A small network was shown many inputs. Here are its activations along a few directions, one row for each input.
In each table, some parts of the input vary, and every possible input appears once, in random order.
A made-up example of a description, with smaller parts first: ring(8) and (point or line(11) or (values(3) and line(4))).
Shared parts are said once, and a part with two or three values counts as separate values.

Other details of the inputs vary at random and push rows far along two fixed directions, the same in every table; ignore that.
To show where, the next rows are all for the same input, with only those details redrawn:
[-5.67 -2.93 -0.81  1.37 -1.41 -2.49 -3.63  0.53  3.64 -1.35 -4.73  0.06
  1.91]
[-5.96 -7.04 -1.96 -1.78  5.59 -2.03 -0.93  0.45  2.17  2.19 -6.98  0.08
  0.62]
[-4.11  1.48  1.07  3.87 -8.39 -2.39 -5.86  0.59  4.95 -4.26 -1.55 -0.12
  2.72]
[-6.10 -7.07 -2.21 -1.86  5.53 -2.15 -0.76  0.57  2.12  2.17 -6.84  0.11
  0.75]
[ 6.27  2.02  4.43 -1.48 -0.45  0.49  1.20  1.43 -1.53  0.95  5.39  0.15
  2.05]
[-6.79 -7.96 -2.65 -2.22  6.78 -2.12 -0.83  0.26  1.98  2.52 -8.10  0.04
  0.69]
[-5.87 -6.49 -2.11 -1.91  5.32 -2.15 -0.92  0.46  1.58  2.13 -6.75  0.20
  0.98]
[ 2.10 -4.91  0.95 -4.88  8.98  0.01  3.61  1.22 -2.29  4.99 -0.54  0.22
  0.58]

Rows:
row 1: [-5.18  2.02 -2.24  6.59 -8.60 -0.09 -6.03 -3.10  1.90 -3.42 -0.03 -0.49
  0.55]
row 2: [ 7.90  7.50  1.48  4.56 -6.10  0.11 -2.31 -0.96 -2.13 -2.86  9.42 -2.88
 -1.63]
row 3: [-2.94 -1.02 -3.27  0.57 -2.74 -3.00 -0.74  2.60  3.52 -3.39 -8.47 -2.39
 -0.91]
row 4: [ 8.19  6.21 -2.08  0.79  1.53  3.53  1.82  0.59 -0.86 -1.62  5.56  0.48
 -4.24]
row 5: [ 5.20 -0.77 -4.58 -2.31  6.30  1.20  5.85  0.75 -5.37  3.40 -1.33 -3.22
 -4.94]
row 6: [ 7.87  6.69  4.77  1.47 -6.18 -2.21 -1.66  2.25  0.59 -3.47  7.81 -1.40
  1.12]
row 7: [-4.07  1.47  1.15  3.97 -8.29 -2.39 -5.85  0.58  4.91 -4.39 -1.59 -0.10
  2.72]
row 8: [ 7.51  5.56 -2.15 -0.42  0.18  3.50  2.63  1.51 -2.82 -2.02  5.07 -0.41
 -4.75]
row 9: [-0.01 -2.51  0.24 -2.49  6.61  3.21  5.15 -4.29 -5.80  5.80  2.71  1.67
 -0.55]
row 10: [-7.97  2.43  0.46  6.12 -9.39  0.74 -3.52 -5.77  1.33 -3.06  0.08  2.15
  1.50]
row 11: [-4.41  0.77 -6.26  2.50 -2.19  0.35 -2.06  0.55  0.93 -3.33 -6.54 -3.40
 -4.54]
row 12: [-8.74 -2.71  1.58  0.62 -2.56 -1.12 -1.15 -1.73  3.51 -0.21 -4.40  2.40
  2.76]
row 13: [ 4.49  1.98  5.26 -1.64 -1.08  0.99  2.51  0.59 -1.82  1.44  5.66  1.52
  2.89]
row 14: [-5.75  0.11  1.06  3.63 -7.41 -2.16 -5.25  0.03  4.78 -3.66 -2.85  0.80
  2.95]
row 15: [ 4.94 -0.82 -1.28 -6.89  7.83  1.39  5.01  3.96 -0.81  1.11 -1.29  0.71
 -3.11]
row 16: [ 8.43  5.52  1.36 -2.54  1.37  1.53  2.15  3.39  1.84 -2.35  3.95  1.72
 -1.23]
row 17: [-9.75 -6.74  0.91 -2.57  4.26 -0.69  2.19 -2.52  1.69  3.11 -6.50  3.13
  1.94]
row 18: [ 7.02  7.05  1.23  4.07 -6.93  0.99 -1.98 -0.95 -2.51 -2.02  9.74 -1.73
 -0.50]
row 19: [ 0.69 -2.89 -0.42 -2.46  6.93  3.07  4.60 -3.62 -5.59  5.87  2.53  1.05
 -1.02]
row 20: [ 4.60  2.87  1.90  1.01 -0.99  3.18  1.64 -2.75 -4.74  2.11  7.11  0.47
  0.02]
row 21: [ 3.75 -3.23  0.97 -4.78  7.82 -0.78  3.13  1.71 -2.09  4.20  0.94 -0.59
  0.08]
row 22: [ 4.94 -0.95 -0.23 -5.89  7.24  0.71  5.58  4.31 -3.01  1.45 -2.88 -1.47
 -2.43]
row 23: [ 3.94  2.20  6.12 -1.82 -1.38  1.46  3.00 -0.06 -1.93  1.71  5.65  2.26
  2.99]
row 24: [-4.52  2.18 -2.70  6.77 -8.20 -0.70 -6.58 -2.58  1.88 -3.76 -0.25 -1.04
  0.04]
The inputs of row 21 and row 18 match in every part but one. If row 7 is changed in the same way as row 21 into row 18, which row does it become?
> row 24
What do these inputs look like to the network?
> values(2) and (line(4) or line(8))
Change only the values(2) part in row 5. List by row number the other rows that result.
> row 3
Change only the line(4) part in row 15. List by row number the other rows that result.
> row 3, row 16, row 22

Rows:
row 25: [-4.01  0.25  0.14  3.18 -5.00 -0.73 -3.02 -1.75  1.62 -1.41 -0.71  0.22
  1.58]
row 26: [ 1.34  0.25 -0.73 -0.36  2.03  0.58  1.55 -0.60 -1.09  0.87  0.62 -0.21
 -1.29]
row 27: [ 1.98 -1.21  0.18 -0.60  2.28 -1.08 -0.64  0.94 -0.34  1.27  1.28 -0.86
  0.35]
row 28: [ 1.51  0.13 -1.34 -0.66  1.54  1.18  1.07  0.34 -1.29  0.66  0.18 -0.37
 -1.23]
row 29: [-0.01 -0.95  0.25 -0.47  1.39  0.66  1.57 -1.11 -1.49  1.78  0.53  0.65
  0.12]
row 30: [-2.01 -1.19 -0.98 -0.20  0.64 -1.44 -0.60  0.24  1.61 -0.72 -2.79 -0.36
 -0.32]
row 31: [ 1.76  4.45  3.90  1.84 -7.03  0.13 -1.68  0.22  1.29 -2.94  4.30  1.05
  2.10]
row 32: [-1.80 -1.01 -1.21 -0.11  0.78 -0.78 -0.55  0.46  2.02 -0.66 -2.88  0.09
 -0.21]
row 33: [-0.51 -0.82  1.50 -1.91  1.77  0.61  1.04  0.12 -0.02  0.95  0.31  1.51
  0.71]
row 34: [ 0.96  0.07 -0.74 -0.32  1.98  0.31  1.32 -0.63 -1.23  0.75  0.52 -0.49
 -1.32]
row 35: [-0.46  1.17 -1.46  1.29 -2.22  0.31 -1.32  0.23  0.26 -1.37 -0.63 -0.78
 -0.95]
row 36: [ 1.44 -1.07 -1.01  0.27  2.32 -0.23 -0.62 -0.35 -1.38  1.68  1.66 -1.11
 -0.52]
row 37: [-0.78 -1.66  0.57 -0.50  1.97  0.37  0.44 -1.44 -1.74  2.15  0.86  0.42
  0.77]
row 38: [ 0.49 -1.25  1.76 -1.28  1.23 -0.30  1.50  0.14 -0.68  1.70  0.45  0.62
  1.41]
row 39: [ 1.16 -0.50  0.27 -1.59  2.27 -0.56  1.26  0.87 -0.43  0.58 -0.23 -0.47
 -0.40]
row 40: [ 0.34 -1.47  2.10 -1.37  1.81 -0.23  0.65 -0.08 -0.94  1.83  1.04  0.65
  1.70]
row 41: [ 0.76 -0.42 -0.91 -0.55  2.02  0.38  1.05 -0.17 -1.58  0.79  0.01 -0.88
 -1.38]
row 42: [ 1.31 -0.38  0.39 -1.32  1.63 -0.35  0.95  1.14 -0.48  0.33 -0.20 -0.68
 -0.43]
row 43: [-3.67 -1.61 -0.78  0.34  0.55  0.29 -0.43 -1.44  0.31  0.52 -1.61  0.75
  0.08]
row 44: [ 0.83 -1.10  1.56 -1.67  1.73 -0.04  1.85  0.22 -0.69  1.68  0.37  0.79
  0.97]
row 45: [ 1.41  0.27 -1.26 -0.54  1.56  1.18  1.12  0.10 -1.17  0.53  0.40  0.01
 -1.15]
row 46: [ 0.16 -1.00  0.67 -0.45  1.17  0.55  1.46 -1.23 -1.74  2.13  0.81  0.42
  0.53]
row 47: [-4.89 -0.84 -1.77  2.15 -2.45 -1.87 -2.99  0.00  4.07 -2.71 -4.75 -0.14
  0.02]
row 48: [ 6.39  5.85  3.52  0.82 -5.87  0.46 -0.34  1.88 -0.66 -2.66  5.79 -0.59
  0.70]
row 49: [-1.11  0.30 -1.63  1.10 -1.25 -0.01 -1.10 -0.11  0.14 -1.14 -1.30 -0.92
 -1.06]
row 50: [-3.42  0.85 -1.28  2.50 -4.69 -1.32 -3.60  1.30  3.38 -3.58 -3.33 -0.70
  0.40]
row 51: [-4.70 -0.58  0.77  2.43 -4.80 -1.64 -3.38 -0.61  3.16 -1.93 -2.24  0.26
  2.49]
row 52: [ 1.91  0.07 -0.11 -1.36  1.50  0.38  1.08  1.42 -0.08  0.15 -0.06  0.23
 -0.28]
row 53: [ 0.80 -0.14 -0.84 -0.55  1.92  0.28  1.21 -0.41 -1.47  0.71  0.34 -0.62
 -1.31]
row 54: [-1.06 -0.90  0.23 -1.13  2.09  1.35  1.27 -1.11 -1.13  1.45  0.58  1.29
 -0.27]
row 55: [-2.34 -0.81 -2.54  0.90  0.39  0.21 -0.68 -0.67  1.07 -0.62 -2.62  0.05
 -1.12]
row 56: [-1.89 -1.16 -1.48 -0.34  0.75 -0.52 -0.56  0.58  1.98 -0.78 -3.11  0.22
 -0.24]
row 57: [ 6.23  6.46  2.49  1.92 -5.43  1.58  0.21 -0.07 -1.05 -2.19  6.75  0.08
 -0.10]
row 58: [ 1.92 -0.05 -0.24 -1.47  1.42  0.30  0.93  1.62 -0.20  0.22 -0.34 -0.11
 -0.33]
The inputs of row 34 and row 30 match in every part but one. If row 26 is changed in the same way as row 34 into row 30, which row does it become?
> row 47
What do these inputs look like to the network?
> values(2) and (point or line(6) or ring(10))
Change only the line(6) part in row 25. List by row number the other rows that result.
> row 29, row 37, row 43, row 46, row 54
Change only the values(2) part in row 48. List by row number the other rows that result.
> row 49
Change only the line(6) part in row 44. List by row number the other rows that result.
> row 31, row 33, row 38, row 40, row 51

Rows:
row 59: [ 1.86  0.91  0.40 -1.26  1.50  1.01  1.27  0.54  0.19  0.10  1.23  1.11
 -0.51]
row 60: [ 2.31  0.88 -0.07 -1.22  2.31  1.69  1.89 -0.45 -1.34  1.00  2.27  0.98
 -1.11]
row 61: [ 1.70 -2.31  4.11 -3.24  4.35  0.98  3.69 -1.29 -3.35  4.85  3.58  2.08
  2.45]
row 62: [ 0.53  0.66 -0.69  1.61 -1.18  0.04 -0.98 -0.89 -0.95  0.08  1.34 -0.93
 -0.37]
row 63: [-1.24  1.20 -0.32  2.63 -4.45 -1.11 -2.39 -0.16  0.65 -1.85 -0.50 -1.48
  0.42]
row 64: [-1.10  1.23  0.48  2.10 -4.66 -1.81 -3.49  1.10  3.17 -3.12 -0.84 -0.63
  1.20]
row 65: [ 0.05  1.53 -0.63  1.08 -1.60  1.10  0.29 -1.14 -0.80 -0.53  0.80  0.20
 -0.86]
row 66: [-8.46 -8.40 -5.45 -1.41  8.20 -2.12 -1.67 -0.24  2.96  2.04 -9.50 -0.20
 -1.15]
row 67: [-1.94  1.48 -1.06  3.37 -4.11 -0.82 -4.04 -0.68  2.38 -2.60  0.37 -0.37
  0.25]
row 68: [ 2.95  0.42  0.68 -2.15  2.55  1.45  3.72  0.04 -3.26  1.92  1.33 -0.12
 -1.00]
row 69: [ 2.53  0.47  1.12 -2.12  1.49  0.81  2.98  1.06 -1.74  0.94  0.55  0.01
 -0.34]
row 70: [ 1.94  0.16  0.88 -0.32 -0.56 -0.77  0.28  1.18 -0.73  0.19  0.66 -1.17
  0.39]
row 71: [-1.14  1.77  0.55  0.93 -3.82 -0.47 -1.57  0.92  2.81 -3.02 -1.30  0.51
  0.64]
What do these inputs look like to the network?
> point or (values(2) and ring(6))
Change only the values(2) part in row 66. List by row number the other rows that result.
> row 59
Change only the ring(6) part in row 64. List by row number the other rows that result.
> row 62, row 63, row 66, row 67, row 70
